Here are a small network's activations along a few directions, averaged over the inputs that share one value of a field.
Related values have similar rows: they may be neighbours, one step apart, or belong to one group.
In the rows, zero is written as 500.
Strong random noise was added to every row along 6 fixed directions; ignore it. To show where, here is one row again and again, with new noise each time:
[265, 679, 525, 550, 132, 464, 763, 211, 596, 363, 475, 337, 477, 356, 380,
 469, 355, 598, 534]
[478, 411, 500, 555, 586, 449, 488, 573, 576, 476, 482, 572, 458, 437, 547,
 462, 643, 371, 544]
[714, 236, 801, 419, 796, 298, 340, 607, 466, 374, 419, 728, 461, 407, 632,
 353, 714, 299, 548]
[164, 762, 340, 598, 157, 794, 625, 501, 577, 518, 513, 407, 588, 639, 538,
 700, 401, 632, 565]
[407, 204, 704, 537, 493, 389, 509, 480, 555, 236, 378, 596, 591, 357, 348,
 463, 698, 464, 664]
[532, 511, 617, 346, 577, 325, 475, 520, 423, 478, 496, 562, 463, 417, 555,
 466, 503, 393, 416]
[574, 450, 393, 374, 643, 276, 484, 692, 495, 575, 570, 537, 440, 398, 464,
 568, 504, 323, 480]
[123, 587, 554, 414, 447, 554, 480, 439, 369, 469, 437, 539, 594, 504, 519,
 525, 636, 495, 271]


Y, 16 values:
y2: [636, 332, 525, 463, 562, 198, 520, 482, 527, 468, 500, 427, 425, 290, 225,
 410, 487, 495, 492]
y6: [477, 564, 168, 657, 374, 406, 736, 472, 814, 603, 609, 349, 410, 358, 313,
 583, 413, 488, 626]
y11: [646, 406, 206, 382, 735, 522, 417, 847, 387, 690, 688, 569, 523, 609, 519,
 679, 436, 374, 576]
y9: [745, 355, 786, 420, 582, 359, 454, 382, 381, 382, 411, 560, 471, 412, 469,
 345, 420, 511, 502]
y10: [512, 360,  55, 506, 825, 417, 442, 904, 610, 783, 628, 512, 535, 539, 369,
 690, 713, 385, 391]
y13: [375, 221, 492, 424, 805, 470, 314, 514, 280, 465, 454, 676, 591, 452, 379,
 439, 872, 423, 238]
y1: [603, 568, 452, 513, 585, 236, 545, 329, 427, 617, 513, 375, 205, 405, 497,
 293, 447, 282, 342]
y4: [416, 445, 545, 715, 554, 535, 475, 361, 618, 503, 528, 466, 419, 470, 590,
 346, 616, 435, 512]
y5: [476, 380, 670, 245, 438, 457, 407, 528, 295, 361, 363, 465, 726, 500, 281,
 617, 378, 690, 433]
y15: [523, 547, 492, 619, 431, 595, 528, 414, 556, 507, 482, 401, 478, 495, 498,
 444, 509, 638, 417]
y16: [401, 401, 669, 551, 308, 579, 507, 471, 515, 362, 458, 440, 645, 514, 310,
 601, 484, 683, 721]
y14: [479, 554, 478, 465, 329, 615, 595, 342, 444, 436, 497, 449, 545, 581, 441,
 532, 339, 628, 588]
y7: [564, 413, 488, 565, 690, 553, 450, 386, 449, 508, 466, 611, 471, 473, 552,
 345, 731, 461, 325]
y8: [489, 604, 438, 358, 485, 507, 416, 668, 435, 549, 563, 531, 574, 592, 560,
 684, 392, 482, 504]
y3: [659, 394, 770, 432, 608, 553, 326, 612, 480, 419, 420, 666, 672, 622, 662,
 508, 552, 607, 605]
y12: [439, 654, 453, 434, 760, 481, 393, 391, 290, 709, 512, 515, 371, 535, 647,
 249, 602, 340,  56]
A value of Y combines one of 4 hidden first parts with one of 4 second parts; all combinations occur once.
- y6 and y12 share the first part; y6 and y3 share the second. Which value has the first part of y3 and the second part of y12? => y9
- y1 and y11 share the first part; y1 and y5 share the second. Which value has the first part of y5 and the second part of y11? => y7
- y10 and y15 share the first part; y10 and y8 share the second. Which value has the first part of y8 and the second part of y15? => y4

V, 16 values:
v13: [446, 561, 129, 472, 524, 365, 540, 757, 564, 721, 675, 324, 452, 438, 354,
 692, 454, 503, 381]
v12: [450, 619, 516, 401, 605, 479, 355, 603, 433, 706, 572, 499, 477, 613, 651,
 579, 552, 484, 293]
v16: [722, 459, 439, 542, 789, 320, 450, 690, 599, 647, 640, 521, 348, 416, 609,
 446, 522, 251, 550]
v2: [554, 363, 640, 661, 463, 636, 458, 473, 617, 358, 338, 523, 584, 559, 494,
 445, 565, 670, 597]
v8: [383, 497,  25, 543, 432, 396, 725, 746, 699, 588, 615, 413, 527, 413, 258,
 746, 412, 392, 637]
v7: [302, 639, 678, 516, 325, 578, 528, 283, 535, 372, 421, 558, 573, 447, 511,
 457, 547, 617, 331]
v11: [376, 371, 365, 595, 622, 558, 503, 448, 486, 504, 498, 532, 550, 470, 401,
 405, 762, 504, 405]
v9: [193, 618, 371, 339, 384, 649, 451, 656, 446, 538, 474, 576, 752, 639, 441,
 841, 487, 595, 416]
v4: [635, 510, 455, 422, 554, 580, 441, 553, 487, 536, 538, 548, 575, 615, 577,
 569, 511, 625, 523]
v15: [359, 350, 382, 665, 386, 352, 702, 323, 598, 430, 445, 287, 453, 253, 179,
 391, 514, 457, 548]
v1: [346, 585, 503, 444, 474, 593, 375, 644, 381, 559, 556, 513, 551, 627, 584,
 651, 413, 493, 522]
v5: [583, 376, 512, 541, 507, 475, 523, 525, 559, 470, 437, 458, 514, 491, 350,
 514, 449, 523, 565]
v3: [609, 441, 533, 477, 452, 453, 545, 515, 565, 405, 522, 570, 499, 504, 570,
 473, 458, 361, 683]
v6: [274, 406, 316, 492, 518, 581, 502, 482, 348, 526, 477, 521, 560, 478, 357,
 535, 675, 547, 432]
v10: [500, 618, 614, 586, 344, 821, 512, 339, 429, 424, 486, 524, 427, 662, 698,
 414, 485, 583, 589]
v14: [531, 609, 399, 596, 589, 643, 387, 595, 428, 680, 508, 499, 384, 641, 649,
 484, 460, 362, 486]
A value of V combines one of 4 hidden first parts with one of 4 second parts; all combinations occur once.
- v4 and v2 share the first part; v4 and v6 share the second. Which value has the first part of v6 and the second part of v2? => v15
- v3 and v10 share the first part; v3 and v9 share the second. Which value has the first part of v9 and the second part of v10? => v11
- v12 and v5 share the first part; v12 and v1 share the second. Which value has the first part of v1 and the second part of v5? => v14
